Each row below holds a small network's activations on one input, seen along a few directions.
In each table, some parts of the input vary, and every possible input appears once, in random order.
Descriptions start from the smaller parts, as in this example, which fits no table here: one of 3 separate values, together with either a single point or one of 11 places along a line or (one of 5 places around a ring, together with one of 6 places along a line).
Shared parts are said once, and a part with two or three values counts as separate values.

Other details of the inputs shift rows strongly along two fixed directions, in all tables alike. That doesn't count.
To show where, the next rows are all for the same input, with only those details redrawn:
[ 18 -23  23  18 -31  25 -40  13  47  -8   6  43   3]
[ 42  41  16  -8  46  36  25  -6   1   4 -55 -37  67]
[ 22  31 -18 -26  28   2  42 -10 -17   4 -38 -32  27]
[ -6   0 -48 -33 -17 -33  34  -7 -19  -2  -1  -1 -34]
[ -7   5 -53 -37 -11 -34  40 -10 -24  -1  -6  -7 -32]
[ -8   6 -54 -39 -13 -39  44 -11 -27   0  -6  -9 -35]
[ 24  32 -18 -27  31   2  44 -10 -16   4 -40 -33  29]
[ -4 -33 -11   1 -53  -9 -25   9  29  -9  25  48 -38]

A family of inputs:
row 1: [-14 -23  39  33 -18  15 -51  11  31  -1  30  36  -2]
row 2: [-13   3 -27 -16  -6 -22  19  -5 -19   4   6 -13 -19]
row 3: [-17  -5 -51 -31 -22 -44  30 -12 -24  -4   2  11 -48]
row 4: [  8 -32  62  29   1  14 -50  34  28   5  18  20  -5]
row 5: [ 14  -5  19  15  -5  27 -18   8  24   1  -3   8  22]
row 6: [-31  -5 -29 -17 -11 -37  17  -4 -24   8  29 -12 -38]
row 7: [ 21  36 -16 -12  39  16  37 -18 -25  -1 -43 -40  40]
row 8: [ 36  -1  39  20  -1  46 -29  11  46  -3 -18  20  44]
row 9: [  4  -2  22  23   0  22 -25   4  16  -7   4   7  16]
row 10: [  1  -4  31  21   4  19 -26   4  20  -1   7  15  22]
row 11: [ 27  33  11  -4  44  26  20  -9  -3   2 -45 -26  58]
row 12: [-35 -10 -42 -22 -25 -51  16  -6 -24  -1  27  11 -56]
row 13: [-11  30   9  -5  48  -5  26 -11 -28  14 -10 -43  27]
row 14: [-16 -44 -27   7 -71 -18 -29   3  19 -18  36  60 -66]
row 15: [-11 -24  43  35 -15  18 -49  15  34   5  37  20   4]
row 16: [-20   5 -57 -26  -8 -34  41 -16 -42  -2   1 -18 -36]
row 17: [ 15 -10  13  11 -12  22 -21   7  28  -3  -1  17  16]
row 18: [-21  11 -33 -22   6 -33  30 -13 -34   5  -3 -16 -22]
row 19: [ 21  33  15   0  45  28  20  -7  -7   6 -42 -30  55]
row 20: [-21 -32  35  42 -28  13 -55   9  27  -5  45  29 -15]
row 21: [-20 -35  10  10 -17 -28 -23  18 -14  -3  33  16 -62]
row 22: [ 23  35  26   2  53  31  17  -3  -3  10 -29 -43  68]
row 23: [  1 -20  31  38 -23  31 -51   7  31 -10  15  32   5]
row 24: [  3  13   0  -4  13   3   9   0  -2   5  -4 -17  14]
row 25: [-38 -14 -50 -18 -27 -48  20 -12 -35  -6  33   3 -58]
row 26: [ 15 -15  75  34  23  25 -47  27  23   4  -1  14  15]
row 27: [ -1  23  14   8  36  15   9  -9 -17   4 -11 -34  32]
- Changing only one part turns row 8 into row 3. The same change can be made to row 15. Which row results? => row 13
- What is each input in this table made of? => one of 3 separate values, together with either a single point or one of 8 places along a line
- Change only the place on the line of 8 in row 23. List by row number the other rows that result. => row 7, row 9, row 14, row 16, row 20, row 25, row 27

A family of inputs:
row 28: [-15  24 -42 -22   2 -11  36 -22 -16   6 -22 -10   5]
row 29: [  3 -33 -50 -45 -54 -42  16  15  26  -1   2  57 -47]
row 30: [-31   5 -21 -17  -2 -35  16   4 -21  18  29 -32 -34]
row 31: [ -2  24 -37 -24 -11   2  26 -13  -6  12 -25 -17   6]
row 32: [-13 -17 -22  -1 -40  -9   0 -11  17  -6  33  21 -15]
row 33: [ -1  37  48  13  65  28   6  -2   0  25 -16 -43  73]
row 34: [ -1 -17  29  32  10  20 -33   3   2 -14   2  21  16]
row 35: [  9   9  17   7  46  12  11  -4 -31  -7 -29 -25  26]
row 36: [-33  -6 -52 -22 -24 -53  25 -26 -32 -16  24  17 -51]
row 37: [ -5 -19 -35 -18 -33 -34  12  -4 -15 -13  18  14 -63]
row 38: [ -5   6  -3   7  -6   4  -4 -18   8 -17  12  20  18]
row 39: [  8 -15  86  41  16  31 -58  25  33  10   8  22  14]
row 40: [-16  10  -8 -14  11 -25  12   7 -20  16  14 -33 -24]
row 41: [  7  -5  -9  -8  24  -9  24   2 -40  -5 -15 -30 -17]
row 42: [ 34  20  11   6   8  31  -3  -2  19 -11 -11 -14  35]
row 43: [ 11  -1  48  39  -9  49 -58   1  49  -9 -25  51  37]
row 44: [-13   5 -16   2 -20   0  -7 -14   3  -4  -9  28  -1]
row 45: [  5 -51  44  43 -28  22 -58  24  23 -16  21  50 -24]
row 46: [-12 -25 -29  -8 -51 -25 -11   6   2  -3   5  39 -74]
row 47: [  4 -10 -29 -11 -37 -21   5  -2  -3 -16  20   4 -45]
row 48: [ 27  12 -49 -65  10 -39  69  -6 -11  -5 -20  -9   5]
row 49: [ 23   9   5   6  29  14  14   5 -24  -5 -20 -46  16]
row 50: [ -1 -37 -54 -49 -22 -55  41  14 -20  -3  13  19 -44]
row 51: [  4  29 -29 -21  12   7  34 -19 -10  17 -37 -24  28]
row 52: [-24 -11  23  13 -14   0 -27  14  20  18  33   1 -10]
row 53: [ 13  48  24 -20  83  -6  47  -1 -47  25 -39 -80  27]
row 54: [ 14  41 -49 -38  16 -19  54 -14 -39   7 -50 -49 -12]
row 55: [ 20 -25  54  49  -2  59 -50  14  40  -1  12  18  53]
row 56: [ 13  10   3  -3   2   8   3  -1  -3   1 -35  13  -9]
row 57: [  9   2  -9 -10  -4 -12  13  -9 -12  -8  -2   7 -22]
row 58: [ -2  15 -18 -18  12 -19  26 -21 -26 -12 -10  -6  -7]
row 59: [ 11  26 -30 -15  -3  12  21  -9  -2   7 -29 -22  14]
row 60: [ -4  12  56  17  48   8 -17   7  -1   9  -8 -12  24]
row 61: [ 25  18  -2   2   2  30   4  -8  14  -6  -6 -20  39]
row 62: [-32 -30  42  31 -12 -13 -54  11  21   2  45  42 -25]
row 63: [  5 -27   8  26 -22  24 -32  14  12  -9  23   6   1]
row 64: [-13 -46   0 -24 -32 -45 -11  31  30  12  41  44 -43]
row 65: [-15  36  23   2  53  -5  14  -9 -22  15  -7 -34  39]
row 66: [ 45  54   9  -4  45  47  19  -4   8   7 -71 -45  68]
row 67: [  8 -13  32  36 -20  39 -39  -3  52 -13  23  38  36]
row 68: [ -5   4 -13  -6  -7 -11   1  -8  -7  -4 -22  22 -24]
row 69: [-12 -26  68  45 -14  30 -65  21  57  16  43  29  22]
row 70: [ 18  33  -9  -9  15  24  27 -15   3   1 -15 -34  45]
row 71: [-18  -9 -19   4   6  -5  14  -7 -17  -4  12  -6   3]
row 72: [ -8  -6 -13   0  -4   5   8   3 -12   1  12 -17  -1]
row 73: [-15 -41 -25   8 -44 -20 -18  13  -5 -15  42  19 -56]
row 74: [ 21   6  75  36  26  39 -45  24  30  12  -2 -19  35]
row 75: [-38 -29 -30   7 -27 -31  -6  -6 -24 -14  37  24 -38]
- Changing only one part turns row 48 into row 50. The same change can be made to row 58. Which row results? => row 35
- What is each input in this table made of? => one of 4 places along a line, together with either a single point or one of 11 places around a ring
- Which other rows agree with row 33 in the place on the line of 4? List them by row number. => row 30, row 39, row 40, row 52, row 53, row 60, row 62, row 64, row 65, row 69, row 74
- Start at row 53 and move only the place on the line of 4, one step at a time. The first step leads to row 41. Which rows follow, in order? => row 37, row 46
- Start at row 43 and move only the place on the line of 4, one step at a time. The first step leads to row 36. Which rows follow, in order? => row 34, row 62

A family of inputs:
row 76: [  3 -13 -44 -28 -25 -24  24   4 -12  -3  -5   4 -42]
row 77: [ 31 -10  15  25 -19  43 -26   0  29 -21 -12  24  22]
row 78: [  1 -14  42  20   9   9 -32  22  12  10  14  -5  -2]
row 79: [-13  -5   4  -1   0  -8   1  -4   8   8  19   6   8]
row 80: [ 13  -6 -13  -2 -27  13  -2  -2  24  -2   7   8   7]
row 81: [ -9  -1 -21  -5 -18 -14   4 -13  -9 -13  -2  23 -25]
row 82: [-12  -8  13  19  -2  15 -20  -1  12   1  11  16  20]
row 83: [ 29 -16   5  -2 -18  17 -13  17  29  -2  -8  14   5]
row 84: [  6   3  13   1  26  -1   6  -2 -14  -7 -12   0  11]
row 85: [-18 -18 -68 -20 -51 -31  20 -16 -18 -16  17  16 -57]
row 86: [ 26  -8   3   3 -21  23 -13   9  37  -7   6  13  17]
row 87: [  7  31  19  -7  61   2  31   4 -39  17 -30 -62  19]
row 88: [  4 -20  31   7   2   2 -23  19  23   6   9  19   6]
row 89: [-21 -11 -45 -23 -31 -47  15 -12 -23 -11   7  26 -67]
row 90: [ -4  -2  -9 -15 -10 -15   6   3   0   5 -12  15 -27]
row 91: [ 38 -10  19  20 -11  39 -26   6  29 -19 -19  23  19]
row 92: [ -5  -6   6   8   8  -1  -1  -7 -10 -10   2  10   4]
row 93: [-49  -7 -73 -33 -48 -61  26 -17 -22   2  28  17 -67]
row 94: [ -4  -8  -9  -7 -18 -17  -6   3   3  -3  -7  27 -30]
row 95: [ -2 -10  29  28   2  24 -29  -2  17  -8   6  22  23]
row 96: [-18  -5   1  -8   3 -26   5  10 -19  11  28 -20 -29]
row 97: [-26  -4 -17  -4  -6 -18   6  -8  -7   6  18   2  -3]
row 98: [ 13  -6  23   2  -6  11 -21  12  31   7 -10  22   6]
row 99: [ 10  37  -3 -26  59  -6  50  -9 -24  11 -21 -52  47]
row 100: [ 11  33  17  -3  63   1  28   1 -43  11 -33 -60  23]
row 101: [-26 -14  -4   0 -10 -26  -6   7  -8   4  44  -9 -35]
row 102: [ -7 -10  43  32  -1  22 -38   9  23   8  30   0  12]
row 103: [  4  33   4  -6  59  -6  34 -10 -53   2 -28 -60  13]
row 104: [-15   1  21  29   7  20 -25   1  -2   4  15 -11  13]
row 105: [  5  36  22  14  55  25  13 -13 -31   4 -23 -54  45]
row 106: [  0  36  -1  -2  55  -1  36 -17 -56   0 -24 -61  18]
row 107: [ -3 -12  14  -2   9  -8   0  11  -1   7  -1   9  -7]
row 108: [ 11  -1  22   1 -11  11 -19  10  33   4  -1  23  10]
row 109: [ 14  -9   3  18 -29  35 -26   2  39  -6   3  20  23]
row 110: [ 29 -13   4   7 -16  20 -15  12  20 -11 -16  19   2]
row 111: [-20 -10 -29 -24   3 -47  27   0 -35   1   5   1 -41]
row 112: [-33   3 -12   3  -2 -18   3  -5 -21   9  25 -21 -19]
row 113: [ 13  -3  -8  13 -23  31 -13  -2  22  -8  -6  12  20]
row 114: [-1 11  2 -3 -8  4  0 -9 20  6 -1  9 14]
row 115: [ -6   7  -9   3 -11   5  -5 -14   4  -8  -8  17  -1]
row 116: [ 12  44 -15 -30  38  -5  45 -14 -13   9 -31 -39  34]
row 117: [ -5   0   6  17 -19  21 -26  -4  25  -1   0  29  12]
row 118: [  4  -9  29   3   6   3 -13  13  20   6  11  10  17]
row 119: [ 11  -8 -32 -25 -25 -15  18   5   3  -2   5   1 -19]
- Changing only one part turns row 117 into row 113. The same change can be made to row 98. Which row results? => row 83
- What is each input in this table made of? => one of 4 places along a line, together with one of 11 places around a ring

A family of inputs:
row 120: [ 18 -15  29   4  -3   1 -19  17  20  -5  -2  23  -8]
row 121: [ 17  15  10   5  23  19  -1   3 -13  -4 -24 -22  13]
row 122: [ 19 -28  27  10 -18   5 -36  19  29  -2   3  31 -12]
row 123: [-37   0 -72 -23 -47 -37  25 -32 -17  -4  24  15 -34]
row 124: [ 32  -2   2  -5  10  10  10  11   5  -1 -23 -12  13]
row 125: [ 13   4  -7  15  -7  25  -7 -16   7 -21 -19  20   7]
row 126: [ -5 -24  33  21  -1   6 -31  14   7  -5   7  28 -14]
row 127: [ 25  20  28  -2  25  29   4   7  20  13 -22 -16  43]
row 128: [-32  14 -50 -31  -2 -42  45 -20 -36  17  13 -33 -30]
row 129: [ 20  23  20 -14  35   6  20   3   4  10 -17 -20  36]
row 130: [ 19 -11  -7   7 -28  21 -17  -1  32 -17 -21  41   4]
row 131: [ 17  21  24  23  33  41   1  -5  -5   0 -16 -33  58]
row 132: [  3 -13  -8   4 -47  20 -23  -3  42 -11   3  48  10]
row 133: [ 15  26   8   1  35  31  20  -8   1  10 -15 -44  60]
row 134: [ 14   9  18   3  28  12   0  -1 -16  -3 -22 -19  13]
row 135: [-12 -22  26  24 -25  10 -44   5  38   1  35  26   1]
row 136: [ -4  10  16  20  11  18  -9  -7  -5   4  -1 -13  15]
row 137: [  8  38  21  -2  50  13  24  -9  -6   9 -17 -40  55]
row 138: [-19 -20 -56 -38 -34 -44  30   4 -15   1  30   1 -49]
row 139: [  1 -16  33   9  -6   6 -26  19  34   9  13  32   8]
row 140: [ 11 -20  10  19 -10  18 -17  10   3 -10   3   9  -7]
row 141: [-35 -53 -19   1 -59 -49 -25  10  -7 -18  53  53 -98]
row 142: [-42  -2 -28 -10   4 -42  19 -10 -40   4  17  -8 -35]
row 143: [-15  42 -46 -27  36 -26  56 -21 -63   4 -17 -65   2]
row 144: [-57 -25 -38 -16 -34 -57   6  -3 -12   7  49  23 -67]
row 145: [ -7 -21  -8 -15  -8 -34   4  14  -9   7   2  20 -39]
row 146: [-13  -4  11  19   0   3 -19  -3  -3  -4  14   0   2]
row 147: [ 26  -9  20   8  -7  15 -24  20  26  -1 -12  13   1]
row 148: [ -3  36 -38 -35  40 -30  69 -18 -69   5 -35 -58 -16]
row 149: [  9  -9  11   3 -18  12 -23  18  33   3  12  16   6]
row 150: [-20  33 -30 -23  41 -32  54 -22 -60   4 -10 -50  -2]
row 151: [ 25  16  30  -4  27  23  -3   6  20   9 -18 -13  45]
row 152: [ 15 -11  12  -2 -12  -1  -7  12  11   3  -9  13 -18]
row 153: [ -1   5  -5  29 -15  29 -22 -21  11 -15   2  22  24]
row 154: [ -5  -7  22  23 -18  22 -35   7  34   1  23  11  16]
- Changing only one part turns row 136 into row 148. The same change can be made to row 131. Which row results? => row 140
- What is each input in this table made of? => one of 5 places around a ring, together with either a single point or one of 6 places along a line
- Start at row 153 and move only the place on the ring of 5, one step at a time. The first step leads to row 123. Which rows follow, in order? => row 132, row 130, row 125
- Start at row 139 and move only the place on the line of 6, one step at a time. The first step leads to row 129. Which rows follow, in order? => row 151, row 127, row 149, row 138
